A small network was shown many inputs. Here are its activations along a few directions, one row for each input.
In each table, some parts of the input vary, and every possible input appears once, in random order.
A made-up example of a description, with smaller parts first: one of 3 separate values, together with either a single point or one of 9 places along a line or (one of 5 places around a ring, together with one of 6 places along a line).
Shared parts are said once, and a part with two or three values counts as separate values.
In the rows, 128 means zero.

Other details of the inputs shift rows strongly along two fixed directions, in all tables alike. That doesn't count.

A family of inputs:
x1: [126 144  98 143 129 120 133 139 130 139 121 126]
x2: [144 131 126 125 110  85 150 122 135 133 113 156]
x3: [156 112 158  88  98  50 146 108 133 119 101 170]
x4: [118 137 113 141 146 136 116 111 133 141 144 126]
x5: [101  99 147 114 146 149 107 114 124 140 124 114]
x6: [125 158  83 163 123 132 136 149 136 134 130 127]
x7: [146 137 127 117 118  82 151 132 133 116 110 150]
x8: [170 151 123 119  95  43 175 133 140 111 101 182]
x9: [100 101 138 121 144 158 101 119 125 137 131 103]
x10: [169 147 120 109  97  35 162 129 133 121  95 171]
x11: [109 129 118 136 133 143 115 132 128 134 128 122]
x12: [171 146 114 115  86  38 158 129 138 118 103 169]
x13: [111  98 177  77 139 102 114 108 117 125 103 145]
x14: [168 137 138  96  91  33 156 124 134 111  98 178]
x15: [118 120 121 139 128 144 125 128 136 130 134 117]
x16: [147 133 126 120 109  87 145 130 138 114 118 149]
x17: [115  90 186  79 132 108 117 104 123 118 110 149]
x18: [118  98 160 117 148 171  97 124 105 138 152 127]
x19: [148 144 134 115 114  87 155 126 138 114 108 153]
x20: [137 155  88 161 118 133 144 138 143 136 127 116]
x21: [127 142  98 147 117 120 129 137 134 137 125 128]
x22: [117 127 119 137 131 152 118 124 137 133 130 106]
x23: [137 131 139 139 127 161 128 139 119 115 151 111]
x24: [136 145  84 159 120 127 137 143 138 134 131 112]
x25: [109 125 122 139 136 152 120 132 133 129 133 119]
x26: [141 125 125 136 142 151 118 141 110 135 152 123]
x27: [138 130 136 138 130 165 122 138 115 119 151 110]
x28: [116  95 185  84 137 122 121  99 129 123 111 136]
x29: [124 106 150 121 143 166 105 131 102 126 151 113]
x30: [166 134 139 125 109  96 150 142 117 107 136 142]
x31: [ 97 108 141 114 149 152 101 124 120 132 125 109]
x32: [115  97 184  73 133 105 113  99 121 127 100 144]
x33: [118 126 120 133 137 138 124 135 131 124 128 114]
x34: [149 141 135 113 113  86 152 126 138 112 109 149]
x35: [139 123 130 138 131 151 122 143 110 120 151 113]
x36: [131 154  83 159 116 127 133 148 137 129 131 120]
x37: [171 148 143 119 114  93 157 131 120 119 135 157]
x38: [133 154  80 156 121 126 132 151 136 126 130 112]
x39: [133 162  86 155 120 133 134 145 140 124 129 114]
x40: [114  96 189  79 138 113 124  94 125 133 102 149]
x41: [118 125 118 133 136 140 121 136 131 123 131 111]
x42: [136 156  92 155 121 135 140 144 144 119 132 115]
x43: [102  98 153 112 148 150 113 115 126 133 126 115]
x44: [103 105 162 110 146 158 115 108 131 132 124 117]
x45: [ 94 114 145 116 147 163 102 115 125 141 122 110]
x46: [111  88 182  80 142 108 119  99 120 135 106 145]
x47: [131 149  88 168 121 137 147 142 143 134 136 124]
x48: [115  85 180  83 128 107 114  98 123 131 110 144]
x49: [110  99 166 117 149 172 102 120 104 136 157 124]
x50: [118 126 126 135 134 155 123 124 139 127 133 107]
x51: [164 131 143 126 103  98 149 138 119 108 138 149]
x52: [138 146  85 164 113 132 140 143 145 127 139 116]
x53: [112 119 122 142 133 153 124 127 135 134 135 117]
x54: [131 163  92 160 128 141 147 145 143 126 128 123]
x55: [ 94 113 153 110 151 158 106 113 123 143 117 120]
x56: [132 162  89 154 121 131 136 145 139 126 125 116]
x57: [130 140 103 149 130 128 145 137 137 131 129 124]
x58: [ 96 100 149 111 139 149  96 115 121 138 124 118]
x59: [135 136 103 145 124 124 140 137 138 126 129 118]
x60: [136 121 132 138 126 156 117 137 109 124 153 123]
x61: [108 100 177  79 144 105 116 109 116 128 103 149]
x62: [113 121 117 143 129 147 120 126 133 141 131 117]
x63: [113 132 118 132 132 149 112 127 132 133 126 108]
x64: [134 150  79 156 118 124 129 146 135 132 130 112]
x65: [150 129 125 119 112  85 149 127 137 118 116 141]
x66: [106 140 121 135 143 156 121 131 131 135 124 118]
x67: [133 125 129 136 135 153 121 138 107 127 154 116]
x68: [104  91 183  80 137 109 110 100 117 137 105 153]
x69: [119 116 155 123 143 177 110 123 108 128 152 111]
x70: [130 122 133 137 128 156 120 133 109 128 156 124]
x71: [135 168  88 164 131 133 135 119 146 138 144 127]
x72: [138 121 133 139 124 154 120 139 111 120 153 120]
x73: [112 131 127 139 141 159 131 124 137 134 129 116]
x74: [143 135 128 139 128 161 125 138 114 121 150 115]
x75: [115 126 113 132 133 135 115 132 127 135 124 112]
x76: [143 136 127 138 139 161 122 138 117 133 151 122]
x77: [131 156  85 161 129 131 145 150 138 127 130 121]
x78: [143 147 129 114 115  87 147 127 134 120 105 151]
x79: [113 132 117 144 140 142 113 107 135 143 147 133]
x80: [133 127 131 135 141 150 124 139 109 132 155 121]
x81: [138 153  89 159 117 131 141 138 143 133 128 113]
Each input here is: one of 3 separate values, together with either a single point or one of 6 places along a line or (one of 4 places along a line, together with one of 5 places around a ring).
Q: Changing only the choice among 3 separate values turns x57 into x73. The same change can be made to x4. Which row results?
A: x71
Q: A walk changes only the place on the line of 6. It starts at x18 and steps to x49. List the rest of the walk in order.
A: x70, x60, x72, x51
Q: Which other rows does x69 become when the place on the line of 6 takes its other values? List them by row number.
A: x23, x27, x37, x74, x76

A family of inputs:
x82: [172 149 113 131  94  76 153 138 130 110 124 150]
x83: [ 97 165  57 170 147 164 117 158 147 136 123  86]
x84: [131  84 197  73 137 111 112 109 100 126 125 151]
x85: [131  86 200  76 139 115 119 110  99 124 126 153]
x86: [ 85  63 214  75 164 178  78 102  92 133 137 124]
x87: [ 71  76 163 120 175 230  63 115 105 140 161  73]
x88: [153 139 116 134 110 110 134 142 120 123 134 138]
x89: [ 92 146  62 189 135 173 120 142 157 146 138 102]
x90: [139 128 138 128 124 130 133 139 112 124 139 138]
x91: [ 76 102 145 111 148 161 103 109 137 139 102 104]
x92: [105 130 154 125 168 166 109  89 122 162 155 144]
x93: [180 152 122 133 102  84 170 140 135 104 127 146]
x94: [122 135 108 133 114 105 133 120 152 142 101 132]
x95: [179 146 111 129 101  71 153 143 121 120 128 154]
x96: [115 118 128 137 134 167 103 133 116 129 147 108]
x97: [156 135 116 133 115 107 136 138 121 123 135 134]
x98: [142 121 138 127 131 130 128 136 109 129 142 134]
x99: [ 91 147  46 202 145 185 122 147 158 151 150  90]
x100: [173 152 114 130  92  77 159 139 134 106 123 148]
x101: [ 76 102 125 131 155 176  96 111 142 157 119  93]
x102: [134 183  24 198 110 107 150 148 159 144 134 112]
x103: [159 140 124 138 119 118 152 144 120 119 140 138]
x104: [123 149 102 131 125  98 145 133 147 128  95 124]
x105: [ 75 109 146 108 151 156 101 114 133 134 100 105]
x106: [ 98 152  60 179 139 175 128 145 153 146 125  79]
x107: [135 119 149 124 135 146 133 132 119 118 141 122]
x108: [162 105 184  73 109  65 142 107 121 106 110 162]
x109: [175 152 113 134  98  77 157 147 120 117 128 159]
x110: [164 104 192  69 110  67 148 106 122 102 108 164]
x111: [169 181  63 183  95 125 162 164 144 111 146 117]
x112: [118 121 139 136 137 173 118 138 114 125 150 114]
x113: [121 126 155  76 124  66 131 118 137 116  76 156]
x114: [117 112 157 122 138 168 118 130 116 120 143 115]
x115: [159 113 185  82 107  76 149 113 123 101 111 164]
x116: [ 74 105 133 122 146 149  93 102 135 147 120 113]
x117: [140 164 115 146 135 124 139 107 135 152 144 161]
Q: What is each input in this table made of?
A: one of 2 separate values, together with either a single point or one of 6 places along a line or one of 11 places around a ring
Q: Changing only the choice among 2 separate values turns x86 into x98. The same change can be made to x116. Which row results?
A: x102
Q: Which other rows does x106 become when the place on the line of 6 takes its other values? List them by row number.
A: x83, x99, x101, x102, x104
Q: A walk changes only the place on the ring of 11. It starts at x88 and steps to x109. List the rest of the walk in order.
A: x86, x90, x112, x114, x115, x111, x100, x82, x96

A family of inputs:
x118: [153 150 111 147 119 120 152 138 135 125 139 136]
x119: [135 125 145 122 131 132 136 126 124 121 135 132]
x120: [141 132 139 116 128 109 135 128 121 124 123 139]
x121: [127 127 134 128 130 131 122 118 123 135 135 135]
x122: [139 140 116 131 119 113 134 141 130 120 123 128]
x123: [131 117 139 112 122 109 126 128 125 125 117 135]
x124: [137 115 146 112 120 114 128 126 120 123 127 138]
x125: [122 121 142 115 129 111 132 112 137 132 112 140]
x126: [134 116 142 109 124 110 125 126 120 126 122 136]
x127: [138 164  63 177 112 141 144 158 147 124 134  99]
x128: [144 146 108 137 124 113 139 133 129 133 131 139]
x129: [139 117 148 113 120 116 130 129 119 120 125 138]
x130: [153 146 117 145 118 123 150 141 129 117 135 131]
x131: [118 121 128 128 129 125 128 121 137 132 119 123]
x132: [138 138 105 139 117 111 135 139 132 126 125 132]
x133: [132 123 131 116 119 105 133 129 131 123 115 134]
x134: [124 120 140 114 128 108 125 118 128 132 118 144]
x135: [138 128 133 119 126 105 131 120 125 133 123 147]
x136: [143 167  51 188 117 144 140 163 133 133 149 105]
x137: [112 114 149 121 146 162 115 122 118 133 141 122]
x138: [100 111 152 113 150 162 103 121 120 131 131 115]
x139: [140 137 114 133 116 112 134 141 130 121 121 129]
x140: [ 93  97 148 114 145 157 101 119 123 134 127 110]
x141: [146 145 114 136 122 115 140 141 124 123 128 130]
x142: [136 150 110 136 121 114 143 136 135 123 122 130]
x143: [137 142 115 131 117 113 137 138 133 120 120 125]
x144: [131 132 130 121 126 107 141 117 139 128 113 141]
x145: [146 123 135 125 116 110 136 126 128 120 132 139]
x146: [153 142 118 141 114 120 146 141 131 117 134 129]
x147: [132 122 132 117 118 107 136 125 136 123 112 130]
x148: [ 95 117 139 125 149 173 107 119 131 133 129 102]
x149: [110 109 149 114 146 155 106 127 115 129 134 112]
x150: [137 142 104 142 118 109 137 137 133 130 126 135]
x151: [137 128 129 121 125 106 131 122 124 134 124 145]
x152: [ 96 120 134 131 152 175 102 125 126 139 137 109]
x153: [ 98 100 152 111 143 158 102 122 122 129 124 107]
x154: [137 115 143 116 121 114 128 125 120 122 130 140]
x155: [138 162  77 179 129 160 137 145 139 136 156 111]
x156: [101 145  82 190 152 226 108 157 122 137 168  70]
x157: [126 127 142 114 129 114 135 116 137 125 113 139]
x158: [ 98 105 145 131 151 182  98 112 120 141 150 107]
x159: [137 126 135 122 121 109 131 120 123 131 130 145]
x160: [127 126 140 114 130 112 129 119 129 131 118 145]
x161: [138 127 130 122 123 104 131 125 123 130 126 142]
x162: [127 125 145 108 126 113 129 123 127 120 115 134]
x163: [121 131 133 121 131 124 129 121 133 130 120 134]
x164: [127 128 132 119 126 103 135 118 133 131 115 144]
x165: [140 120 143 120 121 112 131 117 127 126 133 140]
x166: [118 121 131 122 127 122 124 122 131 134 120 129]
x167: [136 118 143 110 124 111 126 129 119 123 120 135]
x168: [137 123 146 118 125 115 130 110 128 131 130 145]
x169: [133 130 130 122 125 103 133 121 130 132 118 147]
x170: [ 95 107 142 123 147 174 103 122 129 130 128  95]
x171: [133 123 149 111 129 117 130 116 122 130 129 146]
x172: [147 145 118 140 121 121 147 141 125 121 134 135]
x173: [139 145 115 134 121 115 136 140 129 121 124 129]
x174: [115 124 128 126 131 126 124 120 132 135 121 130]
x175: [ 98 102 143 119 142 153 109 119 131 130 125 108]
x176: [107 131 119 139 140 166 116 130 133 126 130 100]
x177: [155 169  59 190 108 145 149 165 140 123 152 106]
x178: [140 128 131 126 118 108 134 125 123 128 131 142]
x179: [133 114 140 125 126 133 127 126 123 123 136 126]
x180: [115 110 151 118 140 159 112 128 115 125 138 116]
x181: [126 125 132 121 124 104 138 118 138 130 114 139]
x182: [ 92 120 128 134 152 176 105 121 130 144 134 107]
x183: [129 129 138 119 134 126 126 123 123 132 129 135]
Q: Changing only one part turns x123 into x124. The same change can be made to x134. Which row results?
A: x159
Q: Changing only one part turns x139 into x129. The same change can be made to x169. Which row results?
A: x121
Q: What is each input in this table made of?
A: one of 6 places along a line, together with one of 11 places around a ring
Q: Which other rows does x172 become when the place on the line of 6 takes its other values? List them by row number.
A: x119, x120, x138, x142, x148
Q: A walk changes only the place on the line of 6. It starts at x176 and steps to x162. List the rest of the walk in order.
A: x173, x141, x156, x130

A family of inputs:
x184: [100 139  62 163 130 161  94 167 137 143 123  71]
x185: [124 156  98 190 127 199 141 122 163 136 158  96]
x186: [108 185  61 160 154 147 145 144 146 139 110 105]
x187: [117  78 158 117 127 173  98 136 113 105 139  84]
x188: [148 168  81 115 113  58 159 165 131 117  88 142]
x189: [149 110 195  89 131 128 118 133  99 107 138 137]
x190: [ 85 139 107 158 149 193 123 115 174 135 117  94]
x191: [146  52 230  51 119  89 105 110  96 105 120 154]
x192: [183 162 116 131 108  77 152 160  95 120 134 161]
x193: [173 126 108 134 101  92 125 155 109 128 142 148]
x194: [144 135  81 157  82  71 170 133 161 116 102 125]
x195: [ 86 118  80 174 137 156  90 130 127 171 159 111]
x196: [ 88  84 215  49 174 119 101  79  94 144 113 170]
x197: [146 135  74 173 103 120 138 141 130 152 165 135]
x198: [124 136 124 167 147 202 123 111 138 145 174 113]
x199: [104 108 172 116 148 210  98 141 105 103 143  79]
x200: [136 162  96 139 124  84 137 108 140 147 136 173]
x201: [163 171  96 134 109  63 150 158  98 131 116 161]
x202: [169 136 191  93 132  99 159 104 118 103 126 174]
x203: [183 127 114 143  79  77 161 123 134 120 141 160]
x204: [ 68 140  96 144 158 171 104 103 155 159 118  99]
x205: [114 172 101 167 145 173 152 147 158 114 106 100]
x206: [ 67  51 202  56 149 138  53  99  81 155 130 132]
x207: [135 105 184  90 140 106 122  80 124 146 136 185]
x208: [101  81 131 138 127 181 114 111 135 126 149  85]
x209: [147 108 218  66 159 103 128  87  99 128 118 186]
x210: [ 61  92 103 135 152 156  88 110 141 156 122  80]
x211: [169 151 142  95 105  59 169 161 141  81  73 150]
x212: [107 119  84 159 127 170 108 170 146 109 123  66]
x213: [198 195 118 138  84  64 213 141 153  97 120 166]
Q: What is each input in this table made of?
A: one of 5 places around a ring, together with one of 6 places around a ring
Q: Changing only the place on the ring of 6 turns x211 into x189. The same change can be made to x212. Which row results?
A: x191
Q: Which other rows does x197 become when the place on the ring of 6 takes its other values? List them by row number.
A: x194, x195, x203, x208, x210
Q: Which other rows does x186 become when the place on the ring of 5 takes its other values? List them by row number.
A: x184, x188, x204, x210
